These are the activations of a small neural network, seen along a few directions. Each row is one input.
In each table, some parts of the input vary, and every possible input appears once, in random order.
A made-up example of a description, with smaller parts first: ring(8) and (point or ring(11) or (values(3) and line(6))).
Shared parts are said once, and a part with two or three values counts as separate values.

Other details of the inputs shift rows strongly along three fixed directions, in all tables alike. That doesn't count.

Table:
R1: [ -4  -3 -15  22 -19  20 -19  26 -20   5  32 -59  -1]
R2: [  5  15   6 -30 -28  -6 -21  27  -5 -22  -5 -13   7]
R3: [ 28 -10 -34  17   7   1  -6 -63   3  43 -19  17  -5]
R4: [-10   8  76 -35  42  59  37  25  -2  31 -58  64 -14]
R5: [  4   5   0  19 -40  -8  -9  16   9  -3  14 -58 -23]
R6: [  4 -19  19  -1   5  24 -19  22 -18  -6  16 -29  -1]
R7: [  7  -8 -30  14  15  10 -18 -59 -17  52   1  16   6]
R8: [ 19 -23  -6  -5   8  17 -28 -47 -27  42  -4  28   2]
R9: [ 21 -15   5  18  34  -4  43 -32  23   5 -14  42  27]
R10: [  6   6  -4 -17 -16  32 -30  24  -3 -31   3 -12  -4]
R11: [-31  33 -46  47 -25 -21  21  -1   2  34  57 -68   4]
R12: [-16 -16  77 -20  19 -11   8  67   5 -79 -17  19   3]
R13: [ 50 -40   7 -20  -7  10 -42 -31 -16  24 -45  22  -7]
R14: [-33  35 -46  51 -22 -23  25   1   5  33  54 -65   9]
R15: [-24  36  -6  22  34  13  64  24  38 -52  33   6  35]
R16: [ 17 -20  30 -11 -11 -16   5   2  15  -1 -12   0   2]
R17: [ 14 -16  45  -8  26 -17  20 -32  26  -5 -27  45  12]
R18: [-11  33 -45  17  17   9  27 -19  23  -4  15  13  23]
R19: [-41  26  34  39  35  -9  56  11  31 -28  40 -11  28]
R20: [-11  -5 -39  17 -24   4 -20  42 -15 -13  10 -41 -19]
R21: [-12   8 -25  39  19   4  31 -17   1  21  30  -5  27]
R22: [ 19   9 -22 -41 -17 -19 -25 -37 -12  31 -18  33   5]
R23: [ -7  -8  -2 -13 -36 -18 -32  46 -22 -17   0 -37 -28]
R24: [ 31 -20  -4 -14 -18 -23 -21 -46   1  44 -31  17  -6]
R25: [-23  11 -48  37  21  -8  28 -10  10   0  13  13  -1]
R26: [  8   5 -27  41  14  -3  45 -22  23  11  15  -7  10]
R27: [ -2  23   7 -23 -23   1 -29  19  -1 -27  -3 -22  -4]
R28: [ 18 -29   6 -42 -13 -21 -48 -27 -33  21 -38  48 -27]
R29: [  2 -30  17 -16  -4  20 -49  39 -20 -38 -22  -6 -25]
R30: [-14   2   3   1  32 -39  43 -17  11  -3  -9  60  15]
R31: [  6  11  29 -39  32 -14  24 -21  16 -16 -12  64  22]
R32: [-36  21  33  30  34 -13  64  17  28 -23  48 -13  25]
R33: [ -2 -21   2  -8  22   5  -2  16  -7 -21  -5  20 -13]
R34: [  1  -4 -42 -12   0 -38  -8 -50 -15  48 -11  34 -21]
R35: [-18 -13  42   7  33  17  20  50  10 -72   5  18  -3]
R36: [-16  47 -40  10 -21 -16   8  -3  11   0  20 -24   5]
R37: [-12  -8  33 -12  41 -26  20 -18   9 -20 -24  66   6]
R38: [ 24 -19  22  10   4  17   0  -1   7 -15  -8   0  -5]
R39: [ 15 -16  22  -4 -32 -12  -8  25   8  -8  -8 -31  -3]
R40: [  3  11 -13  -9  37   5  34 -27  21  -7  -6  65  39]
R41: [ 18  -9  12 -41 -12  32 -43  36 -12 -35  -9 -13  -6]
R42: [ -4  15 -55  20 -27 -20 -17 -62 -19  80  25 -16  -9]
R43: [-22  19  -8  29  10 -21  28 -25   8  26  27  -4  20]
R44: [ -3 -20  -5  -4  -4   7 -18  38 -14 -25  -2  -9 -15]
R45: [-35  23  36 -32 -33  43  20  37 -22  40 -39 -28 -41]
R46: [  4   2  -6  14 -39 -11  -5  21  12   2  18 -68 -23]
R47: [ 11 -28  36  -8  -5  30 -41  33 -26 -17  -4 -22   5]
R48: [ 29 -23  12   0  -7  16 -16  17  -2 -10  -6 -33 -15]
R49: [  3   7  -7 -16 -13  31 -37  21  -2 -30  -4 -17  -2]
R50: [ 21  12 -34 -39 -43  -8 -59 -34 -24  36 -15   3 -19]
Description of these inputs: values(2) and (point or (values(4) and ring(6))).
Question: The inputs of R19 and R7 match in every part but the values(2) part. If R28 is changed in the same way as R19 into R7, which row does it become?
Answer: R35
Question: The inputs of R22 and R15 match in every part but the values(2) part. If R37 is changed in the same way as R22 into R15, which row does it become?
Answer: R29
Question: Which other rows does R2 become when the values(4) part takes its other values? List them by row number.
Answer: R14, R30, R39
Question: Which other rows does R46 become when the values(4) part takes its other values? List them by row number.
Answer: R31, R32, R34
Question: Which other rows does R2 become when the values(2) part takes its other values? List them by row number.
Answer: R40

Table:
R51: [ -4  -5  48 -29  20   9   9  28   2 -39 -21  31  -7]
R52: [  4   2 -42  13 -34 -21 -30 -10  -1   4  21 -46  -7]
R53: [ 10 -15  10 -14 -54   9 -52  20 -25  21  -8 -64 -29]
R54: [ 19 -18   2 -12   9   6 -16 -49 -18  56 -35  38   1]
R55: [ -7  29 -46   1 -36  -2  -9   9  -9  19   9 -42 -25]
R56: [ 18 -11 -33   6  24 -23   4 -58   5  19  -3  47   5]
R57: [ 17 -27  48 -28  16  12   1 -13   1   7 -33  31   0]
R58: [  1 -14  49 -13  13  25   5  15   2 -12  -9   1   7]
R59: [ 13  -3  17 -41 -24  -4 -33   3 -12   8 -27  15  -9]
R60: [-36  38 -28  22   0 -23  43   5  16   7  27 -15   4]
R61: [ -1   7  50 -26  16  11  18  36  17 -43 -17  25   5]
R62: [ 15  -8 -17 -40   2 -11 -17 -38 -16  44 -35  50  -9]
R63: [ 11 -25  31 -23  14  13  -6  -6 -15  22 -18  24   6]
R64: [  5  -7  22   1 -13 -12 -10  37   4 -51  19 -30   9]
R65: [-20  32 -64  21 -10  -5  13 -35   0  41   7   1 -12]
R66: [ -1 -20  62  -3  26  16  26  34  10 -28 -14  13   2]
R67: [-11  -5  45   9 -11   8   2  38   1 -20   8 -36 -10]
R68: [-13  21  24 -11  25  11  33  12  19 -23   0  33  19]
R69: [ 10 -30  45 -12  18 -14  -3  22   8 -51  -5  26  17]
R70: [ -8  23 -11  33  25  -4  60 -33  31  29  12  15  13]
R71: [  0  -7  -4  15  37 -17  33 -15  20 -21   9  38  32]
R72: [ -7   9   3  17  30   7  28 -30   6  31   3  19  14]
R73: [ -9  12 -40  26 -10 -22  20 -40  -1  66  15 -15  -4]
R74: [-11  11 -24  35  30 -35  42 -37  24  -6  28  25  21]
R75: [-34  32 -16  20   1   1  36  36  12 -18  21 -25   3]
R76: [  9 -23  46 -18  11   9   4  18  -4  -2 -18   8  -2]
R77: [ 41 -47   3 -36  -1  -3 -58 -34 -28   9 -37  49  -2]
R78: [ -4  23 -59  -5 -42  -1 -27 -13 -11  38  -2 -38 -31]
R79: [ 30 -26  -7 -23 -24  -2 -54  -1 -12 -11 -14 -16 -12]
R80: [-16  17   5 -12  15   9  20  -3   9  -8   0  19   8]
R81: [  8 -15  71 -15   9   6  12  20  10 -19 -15  14  12]
R82: [-6 -8 16 17 19 11 30  2  6  8 -6 14  6]
R83: [  2  -8   1   9  26  -3   7  -7   7 -27  16  20  15]
R84: [ 21 -21  13 -19 -28  19 -34   7 -27  23 -21 -19 -13]
R85: [ 10  -6 -14 -35   7   3 -23 -42 -24  40 -27  54 -10]
R86: [-28  22 -19  50   2 -12  49  -1  18  21  31 -31   0]
R87: [ 21 -22  42 -19  20  -3   1  19   9 -55  -6  23  17]
R88: [-30  36 -21  14  18 -23  54 -33  28  13  13  23  12]
R89: [  9   4 -14  13  14 -29  18 -34  22  -2  12  27  25]
R90: [ 11 -27  41  -8  22   5  -6  18   7 -56  -9  28  16]
R91: [ -7   2  50 -30  25  18  -1  28  -2 -34 -17  30  11]
R92: [  9 -21  48 -11  10  16   0  11  -2  -7 -18  10  -9]
R93: [ -5 -17  65   0  24  23  21  28   7 -31 -13  14   7]
R94: [ -5   4 -17 -13 -49  18 -51  43 -32  -4  -7 -53 -37]
R95: [-38  39 -34  64  11   3  72  -9  32  14  40 -39  10]
R96: [  3  -6  -3  11  38 -22  35 -17  24 -20  11  36  25]
R97: [  3 -14  -6  15  20  -7  12  -1  12 -26   4  22  17]
R98: [ 22 -13 -18 -11 -45   9 -63  31 -27 -19  14 -58 -12]
R99: [ 2  1 21  5 15  5 33 -5 10  8 -2  8  5]
R100: [-25  21 -18  48  11   6  47  -3  12  14  24 -22  -1]
R101: [-16  11   1  -5  19   7  22   8   4  -6  -1  26   4]
R102: [-24  22  23  -1 -13  -1  -1  49   2 -34   9 -35  -6]
R103: [ 20 -17 -17 -11 -38  11 -79  23 -29 -10   5 -52 -15]
R104: [-10  15   8 -16 -32  -4 -12  34  -8 -13   4 -31 -11]
R105: [-15  17  21  -8  -6  12  -3  48   1 -35  -3 -27 -11]
R106: [  6  -1  20   6  31   1  21   3  24 -43  15  27  32]
R107: [-10   8  -4  -7 -20   8 -10  42  -6 -15  -4 -27 -24]
R108: [ -1  -6  20   4  34   0  22  -1  23 -45  14  24  29]
R109: [ 10  -6 -26 -38  -9   0 -32 -30 -28  47 -23  32  -9]
R110: [-15  14 -31   5 -40  12 -23  44 -16  -2   3 -52 -26]
R111: [  7 -16  63 -19  20  24  13  23  -2 -20  -9  16  14]
R112: [ 14 -16  38 -12 -30  30 -32  47 -13 -12 -16 -40 -12]
R113: [ -2  -4  14  16   0   2  -3  44  14 -62  22 -35  -3]
R114: [  8   1   9  10 -10   2  -6  42  16 -54  18 -38   4]
R115: [-10   1  10  21   0  11  -5  46   9 -61  34 -40   4]
R116: [ -1  13 -46 -12   9  -9  11 -69   1  55 -23  53   4]
R117: [ 13 -17 -10  -5  12 -34  -3 -36   3  10   0  35  18]
R118: [-31  40 -23  56   7 -17  73 -13  28  19  44 -32  12]
R119: [-23  27  14  -1 -10  18  13  58   3 -42  22 -38  -2]
R120: [  4   2 -41  17 -31   5 -22 -17 -20  53   3 -44 -35]
R121: [-10  21 -50   1 -45 -12 -31 -13 -18  40   5 -33 -31]
R122: [-27  22 -24  48  12   9  46   3  14  18  33 -28   3]
R123: [-17  19 -19  44   7  -4  18  23  19 -41  34 -37  16]
R124: [ 24 -33  29 -31   4  20 -34 -26 -24  34 -33  35  -8]
R125: [ 21 -11 -52   1   1 -17 -16 -68  -2  35 -10  32  10]
R126: [ 14 -19  19 -49  -8  -9 -37 -20 -26  20 -39  46 -15]
R127: [ 27 -28 -11 -18   2 -26 -33 -55  -9  22 -17  46   4]
R128: [ -4  25 -45   0 -49  11 -32  19 -13  18   2 -49 -23]
R129: [ -8  -6  57 -32   8  26 -12  50  -6 -50 -12  11  -3]
R130: [ -6   2  32 -22   8  10   2  24   3 -29 -16  18 -11]
R131: [  3 -10  12   1  13 -11  12 -40  -5  39 -12  32  -2]
R132: [ 16   1 -51  13  -6 -18 -24 -40  -3  24   5  -5  -3]
R133: [ 10   3 -31 -24   7  -6 -17 -61 -17  56 -37  59   0]
R134: [ 18 -19 -31  -9 -36   2 -62  16 -26   0  12 -43 -12]
R135: [ -8   8 -28  22 -23  16 -13   2 -18  35  19 -50 -22]
R136: [  6 -14   2  -1  16   0  15 -31  -5  41 -16  31   8]
R137: [ 29 -34  36 -37  -5  -2 -44 -35 -28  46 -45  35  -5]
R138: [ 17  -9   3 -12 -48  30 -55  28 -26  21  -3 -58 -24]
R139: [ -1  21 -79  38 -23 -35 -16 -46   0  41  30 -33  -2]
R140: [-22  28 -52  62  20 -22  56  -3  37 -19  48 -21  11]
R141: [-21  23   7  39   9   8  37  21  17  -5  22 -41  -1]
R142: [ -3   2 -25 -17 -51  -5 -47  22 -26  20  -8 -39 -33]
R143: [  9   0 -22  14  20 -15  22 -30  13  -7   9  29  26]
R144: [  6   2  -2  17  31 -10  32 -19  28 -25   7  37  34]
R145: [ -9  20 -22  -4 -20   5   1  12  -8   5   0 -15  -7]
R146: [ 15 -19 -19   0  22  -9  -5 -32   0   5   0  40  15]
Question: What do these inputs look like to the network?
Answer: values(3) and line(4) and ring(8)
Question: The inputs of R65 and R145 match in every part but the ring(8) part. If R113 is changed in the same way as R65 into R145, which row does it become?
Answer: R87
Question: The inputs of R55 and R105 match in every part but the ring(8) part. If R119 is changed in the same way as R55 into R105, which row does it become?
Answer: R91
Question: Which other rows does R59 become when the values(3) part takes its other values? List them by row number.
Answer: R81, R89
Question: Which other rows does R67 become when the values(3) part takes its other values? List them by row number.
Answer: R121, R127
Question: Which other rows does R138 become when the ring(8) part takes its other values? List them by row number.
Answer: R58, R63, R72, R111, R122, R124, R135

Table:
R147: [ 24 -24 -53   6   7 -21 -16 -82 -13  63  -9  39   0]
R148: [-10  -1  41  -4  24   9  17  37  15 -63  12   6  14]
R149: [-16   1  60  16  44  -4  60   6  26 -13   3  30  17]
R150: [-18  28 -28  26  -2   6  13   1   7   0  24 -24   3]
R151: [-45  32  45  22  -7  16  40  84  20 -59  28 -65  -6]
R152: [-35  28  -6   6  -8   0  30  19   6   5   6 -17 -11]
R153: [ -6   7   0 -12 -26  21 -18  41 -12 -12  -4 -33 -20]
R154: [ 34 -25  -7 -46 -45  -7 -86  -2 -30   7 -29  -9 -22]
R155: [  1  -8  51 -18  -9  30 -14  55  -4 -44 -14 -21  -9]
R156: [  4  -1 -11 -17  25 -10   6 -27   0   4 -11  58   9]
R157: [ 12 -17  50 -17  42  10  30 -12  13  -7 -21  56  21]
R158: [ -6   7   7  -7  32   3  24 -14   8  -6 -13  56  18]
R159: [-13  14  14   9 -31  10  -2  44  -8   0  17 -63 -17]
R160: [ 22 -38  55 -18  39 -18  17 -20  14 -34 -21  71  31]
R161: [ 48 -59  49 -51 -20  24 -76   7 -37  13 -53   7 -21]
R162: [ 16  -8 -35  -1 -43  11 -56   2 -30  32   2 -49 -18]
R163: [-24  38 -77  61  12 -20  52 -39  25  26  56 -22  13]
R164: [ 17   3 -44 -21   4 -32 -15 -57  -4  34 -22  53   1]
R165: [  5  -3 -49  27 -41   5 -42   1 -21  33  16 -68 -21]
R166: [ -9  27 -61  40   3 -33  36 -43  24  22  34  -5  19]
Question: What do these inputs look like to the network?
Answer: line(4) and line(5)
Question: The inputs of R158 and R156 match in every part but the line(5) part. If R165 is changed in the same way as R158 into R156, which row does it become?
Answer: R147
Question: Which other rows does R164 become when the line(4) part takes its other values? List them by row number.
Answer: R154, R160, R166
